Each row has a name. After each piece below comes the name of the row it's from, unless a question asks for something else. Each question is about the rows just above it. Places in a row count from 1.

[-116  -92  -86  -76  -91  -76  -71  -76  -50  -61  -87  -40 -109 -111
  -99  -48  -71  -64  -42  -56  -83  -84  -50  -81 -103  -76  -64  -59
 -115 -103 -104  -55  -62  -87  -95  -86  -80  -67  -83  -75 -101  -85
 -102  -89 -100  -61  -57  -57  -65 -104  -82 -105  -42 -104  -63  -95
  -89  -81  -57] -> R
[ -76  -64  -57  -84 -115  -92  -55  -59 -104  -61  -87  -82  -86  -86
  -48 -116  -81  -76 -109  -42  -95  -67 -100  -83 -104  -99  -42  -80
  -56  -75 -102  -83  -57  -76  -76  -91  -71  -89 -101  -64  -50 -103
  -95 -111  -57  -71 -103 -105  -63 -104  -50  -85  -65  -40  -88  -61
  -89  -81  -62] -> N
[  1   5   4  -8  -5  -5   2   0  -3   1   0   0 -10  -5   2  -8  -8   1
 -10   4  -5   3  -8  -3  -8  -7   2   1   2   2 -10  -8   1  -1  -4  -9
   1  -5  -9   0   3  -6  -2  -6   2  -2  -5  -7   1 -11   1  -3   2   0
  -6   5  -5  -5   1] -> K
[-54 -48 -47 -48 -83 -59 -44 -36 -80 -46 -58 -68 -46 -61 -31 -76 -42 -51
 -71 -33 -61 -53 -59 -57 -67 -71 -25 -69 -37 -61 -61 -46 -38 -59 -40 -59
 -53 -67 -68 -38 -33 -63 -70 -79 -48 -40 -71 -63 -39 -70 -35 -53 -52 -25
 -53 -52 -51 -49 -40] -> J
[ -7 -12 -17   3  -9 -10  -9 -14  -5 -11   1  -8  -4  -6 -12   0  -4 -10
  -2 -13   7 -14  -5  -9  -3 -12 -12  -7 -13  -8   1  -2  -4   5  -6   2
 -14  -6  -4  -6  -7  -6 -14 -10  -8   4 -13  -5  -8  -3  -8   3  -6 -11
   2  -6  -3   4  -6] -> Y
[-20 -20 -22 -11 -24 -21 -17 -20 -18 -16 -18 -20 -13 -16 -13 -14 -16 -20
 -17 -17  -9 -24 -17 -14 -20 -26 -16 -23 -20 -18 -14 -18 -11 -12 -14 -14
 -25 -18 -17 -17 -13 -18 -25 -22 -17 -11 -24 -17 -18 -20 -16  -8 -15 -19
 -10 -20 -15 -10 -18] -> L
[-1  0  2 -3 -3  1 -2  5 -8 -2 -3 -5  1 -4  1 -6  3  1 -4  2 -9  1  0 -3
 -1  0  4 -5  5 -6 -3  3 -3 -9  2 -4  3 -5 -3  2  0 -1  0 -3 -3 -2  1 -1
  2 -3  0 -7 -5  5 -5 -3  0 -5  2] -> W
[-19 -16 -13  -8 -16 -18  -5 -19  -5  -4 -20  -4 -10  -3  -7  -6 -17 -19
  -9 -10  -4 -17 -17  -2 -18 -16 -13  -8 -66  -4 -10 -20  -6  -1 -17  -5
 -19  -4  -6 -19 -10 -17 -17 -11  -5 -13 -18 -16 -18 -11  -9  -3  -3 -15
  -5 -12 -17  -6 -18] -> U
[-61 -31] with -1 step of 1 on every entry:	[-62 -32]
Changed N: [ -76  -64  -57  -84 -115  -92  -55  -59 -104  -61  -87  -82  -86  -86
  -48 -116  -81  -76 -109  -42  -95  -67 -100  -83 -104  -99  -42  -80
  -56  -75 -102  -83  -57  -76  -76  -91  -71  -89 -101  -64  -50 -103
  -95 -111  -57  -71 -103 -105  -63 -104  -49  -85  -65  -40  -88  -61
  -89  -81  -62]. Place and old value:	51, [-50]
q: [ -76  -64  -57  -84 -115  -92  -55  -59 -104  -61  -87  -82  -86  -86
  -48 -116  -81  -76 -109  -42  -95  -67 -100  -83 -104  -99  -42  -80
  -56  -75 -102  -83  -57  -76  -76  -91  -71  -89 -101  -64  -50 -103
  -95 -111  -57  -71 -103 -105  -63 -104  -50  -85  -65  -40  -88  -61
  -89  -81  -62]	N
Which row holds these entries in another order? [ -6   4  -3  -6   2 -11  -6   3  -8  -3  -8  -5 -13   4  -8 -10 -14  -6
  -7  -6  -4  -6 -14   2  -6   5  -4  -2   1  -8 -13  -7 -12 -12  -3  -9
  -5 -14   7 -13  -2 -10  -4   0 -12  -6  -4  -8   1 -11  -5 -14  -9 -10
  -9   3 -17 -12  -7]	Y
Which row holds these entries in another order? [ -61 -104  -92  -99 -105  -71 -102  -59  -82  -76  -81 -104  -76  -64
  -57  -80  -57  -86  -71  -76 -100  -63 -101 -104  -67  -86  -76  -50
  -50  -95 -116  -88  -85  -91 -115  -42  -64  -75  -84  -87  -65  -55
  -56  -89  -89 -103  -61  -40  -42  -48  -83  -95 -109  -81  -57  -83
  -62 -103 -111]	N
The row with [-116  -92  -86  -76  -91  -76  -71  -76  -50  -61  -87  -40 -109 -111
  -99  -48  -71  -64  -42  -56  -83  -84  -50  -81 -103  -76  -64  -59
 -115 -103 -104  -55  -62  -87  -95  -86  -80  -67  -83  -75 -101  -85
 -102  -89 -100  -61  -57  -57  -65 -104  -82 -105  -42 -104  -63  -95
  -89  -81  -57] is	R

[-28 -45 -60 -12 -47   0 -25 -64 -40] = F
[-26  57   4  59  51  -3  14   6  39] = X
[-26 -13 -40  25  36 -19  62 -15  57] = V
[ 36 -40 -18  62 -15  57 -13  25 -26] = A
[ 14  51  57   5   6  39  -3  59 -26] = E
[  4   6  57  51  39  14 -26  -3  59] is which row reordered?	X
Move every entry of [25] by -1 step of 1.	[24]
Move every entry of [ 62 -15] by +1 step of 1.	[ 63 -14]
[-18] is at row and place	A, 3
Move every entry of [ 62 -15  57] by +1 step of 1.	[ 63 -14  58]
Put [-40 -26 -19 -15 -13  25  36  57  62] back in order: which row is it?	V

[-53  75   9 -70  11]  G
[-35  -9   3 -53  16]  D
[ -7  24  -3 -10   1]  S
[-5 69 -3 -3 14]  H
[-63  -2  -5 -93  15]  M
[14 -5 70 -3 -3]  Q
[-47  46   1 -67  15]  B
[  2  -9  16 -35 -53]  T
[ 9 40  0 15  4]  Z
[ -5 -38   5  -9 -11]  C
[14 -3 -3 69 -5] is which row reordered?	H
Move every entry of [-2 -5] by +1 step of 1.	[-1 -4]
Which row holds these entries in another order? [ 16 -53   3  -9 -35]	D

[ 50 -64 -98 -79] -> lud
[ -21   -5  -46 -114] -> sebi
[ 33 -12  79 -35] -> mavi
[ 46 -46 -11  95] -> Fige
[ 75 -65 -35 112] -> bol
[ 33 -36 -12  79] -> kopes
[-36] with +1 step of 1 on every entry:	[-35]
Which row holds these entries in another order? [-36 -12  33  79]	kopes
[-98 -79 -64  50] is which row reordered?	lud
Move every entry of [-98] by -1 step of 1.	[-99]
[-46] with +1 step of 1 on every entry:	[-45]

[-53 -60   3 -51   3  54 -31 -39 -54 -50 -27   3  57 -41  41  50   7  23
 -29  -8] -> milod
[ 31  26 -13  64   5 -20 103  42  26 -53  21 -21 -24  45 -10 -70 -48 -14
  42 -31] -> dil
[  -9   41   19  -33   26  -32 -107  -33   -4   49    1   15  -38  -17
  -18   62   70    3  -34   60] -> Vade
[-54] is at row and place	milod, 9
Where in the named rows is [-14]?	dil, 18
[-39] with +1 step of 1 on every entry:	[-38]

[ -21  -78  -47 -101   50    4] -> Bor
[-101  -21   89  -49    4  -47] -> Keda
[ -47  -21 -101   89  -48    4] -> Nepar
Move every entry of [-49] by +1 step of 1.	[-48]
Which row holds these entries in another order? [-101  -48  -47  -21    4   89]	Nepar
Put [-101  -49  -47  -21    4   89] back in order: which row is it?	Keda

[  53   21  -65  -49   85   77   -2   -9   94  121  -63  -30   45   63
  -37  -78   -2 -100   24   26  -54   -8  -26  -72  -79  -58   88   67
  -87  -11   60  -57  105   96    4   56   89  -27  -15  -83   93] : Bubet
[  47  -12   65   98  -36  104   52  -75  -65   37  107  -60  -48  -39
  -21  109   -3   95   79    6   60   80 -113  -22   27  -21   31  -39
   62  107  -70   65   10   -8  -45   42 -110   46   80   31  114] : Sinu
[ -53  -86  118   85  -55  -64   14   -3   -8  108  -69  -96 -109  -14
   47  -21   74  -81 -104   14  102   86  -84 -104  -53   68   19   59
  -64  -85   33  105  -57   31  -80   94 -119   24  -56   59   12] : veb
[  6  57 -80  42  47  86 -48 -76  78 112 -70  20 -27  62  36  15 -34  33
 -88 -25 -30  31 -42 -73 109  92  96  -4 -26  79 -53 -24 120  61 -27  84
 -61  61  67  18  51] : dube
[  33  -47  -81  -49  -60 -107   84   67 -112 -111   50   94  -95   53
   63   74   85  -78  -57 -116  -38   79   57   86  -31  -97   69   26
  -15  -92  -45  -22  -95   72  -87   36   78   21   19  -48  -37] : kazeg
[ -78  -53 -105   53   15    0  -15  -15 -120   39  102  -40  102  110
    5   51  -87  107  -37  -70   57  -50  -73  -28  -40  -67  -55   31
   81  -76  -83  -56   30   -1  -17  -41   68  -83  -85   81  -73] : Vedo
[ 117  -66   33   81  -47   31   42   39 -116   10   42   27   17   37
   59  111  -17 -118 -103   63  -71 -114   16   85   81   54  -75  -92
  -61   39   58   12  117  109   72    4  -46   86  -61   22   51] : soza
Row and place of [-9] in the named rows:	Bubet, 8
Put [  93  -83  -15  -27   89   56    4   96  105  -57   60  -11  -87   67
   88  -58  -79  -72  -26   -8  -54   26   24 -100   -2  -78  -37   63
   45  -30  -63  121   94   -9   -2   77   85  -49  -65   21   53] back in order: which row is it?	Bubet
Where in the named rows is [-112]?	kazeg, 9
Where in the named rows is [22]?	soza, 40

[  0  10  90  75 113  57 -17] = pogab
[  73  111   80    7 -105   70   74] = ruged
[  73  111   80    7 -105   70   -6] = pil
[   8   70   73   80 -105   74  111] = pul
Put [  74   70 -105    7   80  111   73] back in order: which row is it?	ruged
Where in the named rows is [57]?	pogab, 6
[  70   74   73  111   80    7 -105] is which row reordered?	ruged

[-17  -5  -6   3  27  28 -20  12  -5  11  -8   5   4   6  30   8  34   2
   9  24   1  -1  -2  -7  45  11 -18  -4 -23  -5] : Fasig
[  7  26  -8  -8  -7  18   6   7  -5   5   7   4   1  -1  33 -11 -33  -4
 -29  -5 -50  -4  -5  -8 -23  -5   2   5   5  11] : feved
[  5   9 -18   9  12  31  -2  10   5 -10 -57 -34  19  -5 -43 -15  -6  -5
   5 -16   6   4   0  21 -42   6 -17  10  23   5] : vudur
[ -6 -17  45  11  11  34  -8  -4  30  -2  24   2   8  -5  -5   3 -23  -7
  29  27  12   5 -18   4   1  -5   6   9 -20  -1] : femi
[-13 -32 -15  15 -24   6  -5  -8 -18 -23 -50  24 -18   1  34  30 -31  -1
  32  32 -24   3  -6  12  20 -14   9  -5 -19  -7] : Zesot
[-37  -1  -8 -16  -5 -20 -10  12 -38   1  26  72 -11   2  29  11   3  15
  10  -7 -11  11  -1  -4   5 -12  15   0   0  -3] : kudok
[ -4   7  19  -8 -22 -14   5  21 -61 -15 -23  55 -97   2  45  -6   0   9
  20 -15  -1  -8  -4   9  58  -6   7 -14 -17   1] : rut
[  5  -5  23  19   6   9   4 -43 -42  -5  -2 -34   6 -57  10 -18   5 -15
   0  21 -17  10   9  -6 -10  12  31 -16   5   4] : viros
[-37  -1  -8 -16  -5 -20 -10  12 -38   1  26  72 -11   2   8  11   3  15
  10  -7 -11  11  -1  -4   5 -12  15 -12  18  15] : narur
[ 26  43   8  18  -5 -23   2   3  20  -4 -46 -66   0 -14 -11  -5 -10 -15
  23   1  25   0   9  19  51  11   3  11  20   0] : vemuv
[  5   0 -16   4 -12 -11  -3   3   9  12   3  28 -16   6  -6   5 -22  25
  18  -3 -10  -6   4  -3 -56   5  13   8 -11  22] : Nosap
[  8  10  -6  -2  -2   8 -12  -3 -54   6 -11  74 -69  -6   2   7 -21  -3
   5   5 -40   2  10 -13  51   7 -21  -5   1  -1] : piron
Row and place of [-66] in the named rows:	vemuv, 12
Put [ -5 -23  -4 -18  11  45  -7  -2  -1   1  24   9   2  34   8  30   6   4
   5  -8  11  -5  12 -20  28  27   3  -6  -5 -17] back in order: which row is it?	Fasig
[ 23  -2 -34 -15   0   5   9   4   6  21   6 -18  -6 -57 -42   5 -17  31
 -43  10   9   5 -16 -10  -5   5  12  -5  10  19] is which row reordered?	vudur
One entry of Nosap was changed: [  5   0 -16   4 -12 -11  -3   3   9  12   3  27 -16   6  -6   5 -22  25
  18  -3 -10  -6   4  -3 -56   5  13   8 -11  22]. Where, and from what?	12, [28]

[  6 -13 -19  -1 -18   1 -17   4 -20] -> kagof
[  4  11   3  22   1 -13  16  -1  17] -> vinat
[ -98  -78  108 -107  108  106 -108  -77 -108] -> vatez
[ -3 -11   7  16   7   6   1   3   4] -> zefus
[-13  16   1  22  -1   3  10   4  17] -> Nebos
[  6  -1 -10   6 -13  -8   7   2   8] -> Gek
[  99   59 -108  109 -109 -107  106   86  107] -> kizop
Where does [  5 -13 -19  -1 -18   1 -17   4 -20] differ from kagof, and what was there?	1, [6]
Put [-13  -1   1   3   4  11  16  17  22] back in order: which row is it?	vinat
Move every entry of [-98 -78 108] by -1 step of 1.	[-99 -79 107]
Where does [  6 -13 -19  -1 -18   1 -17   4 -19] differ from kagof, and what was there?	9, [-20]
Changed vatez: [ -98  -78  108 -107  108  106 -108  -76 -108]. Place and old value:	8, [-77]
[-13  -1   1   3   4  10  16  17  22] is which row reordered?	Nebos
[10  4] with +1 step of 1 on every entry:	[11  5]

[ 10  -4   3 -24 -11  -8  23 -14  39   6  -5 -23  -2  11 -21 -13  22  12
   3   1 -23  16  -1  15 -11  -2  -2 -11   5  14  -9 -14 -20   6  -3  -5
  -5 -19 -27  -5  -1 -10 -13  18  -6 -10   1   7 -20 -10  -7 -11  -8   4
  -4   3  -2   6  15  -7   1] -> pego
[ -7   6   7  10   8   0 -16   3 -13 -11  -3   2  -2  -3  13   4  -8  -5
 -11  -1  24  -5   1  -4  13   2  -6  12   1 -16  11   6 -10   8   4   2
   6  -6  57  10  -7   7  14  -9   1  -8  -3  -8   7   4  -2   1  10   3
 -10  -4   5  -4 -12  -2  -8] -> rim
[-14  12  11 -13  -4 -10   5  -4  34  -1  -2 -18  -2   8 -11 -21  17  23
   4  -4   2  11   8  21   3   9  -8   1   9   8  -2 -13 -37  19  10 -14
   8 -25  35   3 -11   2   7  16  -7 -17  -8   0  -9 -18 -13 -20   3   4
 -18  -3   1  -7  -8 -13 -17] -> sop
[-10  -6  -8   5 -24  18   1 -13  22 -27   3 -11  15 -13  -5 -19  12  -3
  10 -20   1 -10  -1  14 -14  -7 -23  -2  23  -4   7  -5  -2 -10   6   3
  -2 -11   4  -5  16  -2   3   6  -9  15  -1 -11  11  -4 -21   1 -23  39
  -5  -8 -14  -7   7 -11 -20] -> vobel
[ -5 -20   6  -4 -24   6   4  -8  -4 -11   6  -1   7   5  -5 -14  -2 -11
 -27 -11  11 -14 -23 -13  15  -7 -10 -10  23  -2   1  -6  -5   1 -10  -2
  -9  18  12 -13  -2  -5   3 -19  -3 -23   3  16  14  39   1 -21   3  -1
 -11 -20  10  15  -7  22  -8] is which row reordered?	pego
One entry of vobel was changed: [-10  -6  -8   5 -24  18   1 -13  22 -27   3 -11  15 -13  -5 -19  12  -3
  10 -20   1 -10  -1  14 -14  -7 -23  -2  23  -4   7  -6  -2 -10   6   3
  -2 -11   4  -5  16  -2   3   6  -9  15  -1 -11  11  -4 -21   1 -23  39
  -5  -8 -14  -7   7 -11 -20]. Where, and from what?	32, [-5]
[2] with -1 step of 1 on every entry:	[1]

